These are the activations of a small neural network, seen along a few directions. Each row is one input.
In each table, some parts of the input vary, and every possible input appears once, in random order.
Descriptions start from the smaller parts, as in this example, which fits no table here: one of 8 places around a ring, together with either a single point or one of 11 places around a ring or (one of 3 separate values, together with one of 6 places along a line).
Shared parts are said once, and a part with two or three values counts as separate values.
In the rows, 128 means zero.

Other details of the inputs shift rows strongly along three fixed directions, in all tables alike. That doesn't count.

Rows:
R1: [171 168 79 105 98 121 126 168 137 104 96 87 153]
R2: [137 176 77 108 106 136 144 170 163 118 111 79 161]
R3: [58 117 108 141 216 108 122 43 77 158 154 88 82]
R4: [168 176 73 102 109 137 135 170 149 112 118 82 149]
R5: [163 139 162 106 68 217 158 156 111 130 78 171 145]
R6: [69 99 78 124 195 68 103 58 58 140 165 70 78]
R7: [126 99 159 220 183 95 96 106 223 104 167 126 143]
R8: [147 108 210 133 91 196 149 151 127 145 114 224 132]
R9: [99 114 127 99 184 97 156 59 60 172 183 137 71]
R10: [72 102 106 110 175 73 125 54 69 138 171 89 93]
R11: [136 87 155 181 163 60 79 151 208 98 176 158 150]
R12: [144 94 147 172 162 58 72 143 200 106 178 156 155]
R13: [136 100 170 179 162 73 126 136 220 125 184 176 141]
R14: [145 171 84 111 90 117 117 165 139 107 84 86 160]
R15: [165 162 84 105 108 139 119 154 139 95 95 83 171]
R16: [84 144 116 54 85 224 172 122 7 173 71 110 83]
R17: [139 143 93 119 87 143 124 156 152 93 102 57 152]
R18: [134 112 152 178 168 72 97 135 192 121 155 176 130]
R19: [91 91 214 118 125 155 162 88 50 196 122 242 68]
R20: [138 117 219 152 85 203 161 150 136 160 98 243 110]
R21: [148 153 92 112 83 141 120 150 144 97 108 71 166]
R22: [112 145 81 77 143 95 151 74 47 139 130 76 98]
R23: [137 88 198 163 83 210 141 154 126 144 108 206 109]
R24: [152 167 88 104 102 135 117 160 139 97 104 79 170]
Each input here is: one of 2 separate values, together with either a single point or one of 5 places around a ring or one of 6 places along a line.
Q: The inputs of R16 and R17 match in every part but the choice among 2 separate values. If R3 is changed in the same way as R16 into R17, which row does it become?
A: R7
Q: Change only the place on the line of 6 in R11. List by row number the other rows that result.
A: R6, R12, R15, R16, R24
Q: Change only the place on the ring of 5 in R14. List by row number the other rows that result.
A: R1, R2, R4, R18
Q: Change only the choice among 2 separate values in R4. List by row number the other rows that result.
A: R9
